A small network was trained on invented records. Each row is its activation on one of them, seen along a few directions.
Here are examples, each followed by its value of one field, KAB.
Other fields move the rows too, some of them a lot.
Random noise pushes rows far along 2 fixed directions. That doesn't count. These rows show it; they differ only by the noise:
64; -200; -71; 244; -82; 107; -106; 57; 80; 112; -184; 59; -227; -88; -142; 111; -196; -204; -13; 244; 15; -58
112; -108; -245; 167; 126; 175; -169; -164; 223; 83; 140; 159; -91; -107; -182; 140; -25; -281; -10; 76; -152; -248
83; -195; -92; 249; -89; 128; -119; 27; 108; 113; -163; 71; -216; -87; -162; 110; -164; -215; -24; 226; 8; -69
129; -251; -34; 337; -303; 162; -124; 85; 109; 140; -355; 39; -286; -64; -219; 81; -168; -194; -77; 293; 125; 47

-211; 137; -87; -108; 440; -176; -137; 453; -101; -161; 219; 64; -142; -17; 313; 128; -398; 25; 172; 279; -77; -192 | teben
-460; -96; 280; -137; 282; -332; 220; 3; -492; 186; -46; -166; -13; -124; 267; 73; -321; -40; 140; -17; -1; -76 | kivo
176; 205; -100; -218; -60; -44; 43; 62; 147; -179; 238; 163; 291; 61; 48; -106; 106; 128; -104; -131; 18; 167 | gida
-261; -314; 448; 151; -218; -169; 168; 281; -373; 52; -701; -273; -222; -92; 61; -33; -421; 18; 23; 250; 197; 246 | dabu
21; 114; -192; -42; 195; 236; -97; -374; 112; -44; 392; 88; 171; -65; -112; -15; 263; -169; 17; -290; -199; -199 | bube
-88; -72; 169; 14; -203; -48; 73; -150; -10; -12; -91; -116; 63; -122; -42; -109; 59; -90; -50; -69; 90; 169 | sur
190; 28; -186; 19; 167; 121; -231; -96; 182; -24; 315; 85; 147; -89; -2; 71; 94; -16; 64; -66; -83; -172 | berot
-1; -40; -72; -35; -192; 58; 14; -150; -81; 59; -117; -59; 84; 29; -108; -74; 275; -26; -157; -97; -15; 142 | sesin
32; -294; 77; 269; -230; 35; -62; 81; -68; 94; -392; -1; -244; -74; -91; 6; -105; -124; -81; 162; 71; 187 | muvul
-89; -277; 297; 270; -159; -116; 52; 413; -235; 154; -518; -179; -356; -121; 124; 64; -494; -27; -63; 392; 194; 147 | leda
235; -19; -186; 146; -336; 316; -210; -141; 325; 65; 102; 58; 86; 139; -263; -39; 312; 85; -228; -174; 130; 101 | loke
-93; -3; 79; 77; -10; -110; -19; 167; -186; 54; -256; -57; -33; 26; 3; -45; -1; 48; -76; 37; 36; 127 | raz
133; 213; -88; -119; -343; 58; 31; -85; 124; -109; 63; 108; 199; 106; -45; -81; 301; 173; -193; -214; 154; 289 | tuv

Which value of KAB does each new row have?
533; -25; -37; 310; -576; 204; -156; 221; 330; -121; -226; 89; -224; 173; -239; -57; 156; 89; -184; 288; 278; 244 | leda
223; 348; -166; -495; 62; -129; 133; 23; 192; -268; 411; 213; 415; 121; 77; -170; 286; 327; -76; -187; -33; 157 | gida
27; 4; -45; -121; -172; -44; 115; 3; 13; 67; -14; -9; 47; 155; -84; -81; 191; 196; -42; -133; -20; 65 | loke
172; 7; 76; 27; -404; 187; 26; 13; 72; -6; -140; 28; 36; 83; -111; -134; 261; 252; -96; -12; 255; 238 | bube
336; 171; -194; -234; -351; 234; -16; -130; 230; -82; 165; 91; 249; 164; -208; -83; 566; 292; -207; -138; 177; 192 | sesin
39; -132; -21; 124; -74; 150; -28; -517; 175; 142; 22; -2; 4; -111; -193; -150; 367; -216; -92; -164; -130; -61 | sur
-76; -47; -40; 56; 10; 50; -69; -260; 72; 98; 127; -90; 4; -20; -120; 54; 124; -223; 74; -222; 31; -142 | kivo
-209; -187; 169; 80; 212; -235; -20; 126; -330; 90; -208; -146; -126; -153; 228; -16; -347; -50; 148; 132; -127; -6 | berot
28; -101; 94; 192; -357; 193; -24; 66; -14; 50; -230; -53; -30; -23; -86; -58; 57; 87; -74; 47; 248; 178 | bube
-282; 27; 340; -220; -51; -331; 386; 391; -495; 64; -399; -147; -122; 41; 371; -42; -371; 374; 58; 201; 242; 316 | tuv
-187; 195; -25; -390; 452; -123; 118; 70; -288; -130; 386; -43; 175; 16; 233; 74; -95; 58; 149; -106; -209; -53 | sesin
119; 104; -88; -21; -125; -8; -122; 136; 115; -4; 79; 142; -139; 107; -95; -41; 42; 76; 25; 140; 206; 63 | kivo
389; -107; -89; 274; -495; 344; -297; -194; 281; 50; -159; 40; -55; 11; -329; -70; 225; -141; -140; -42; 126; 133 | berot
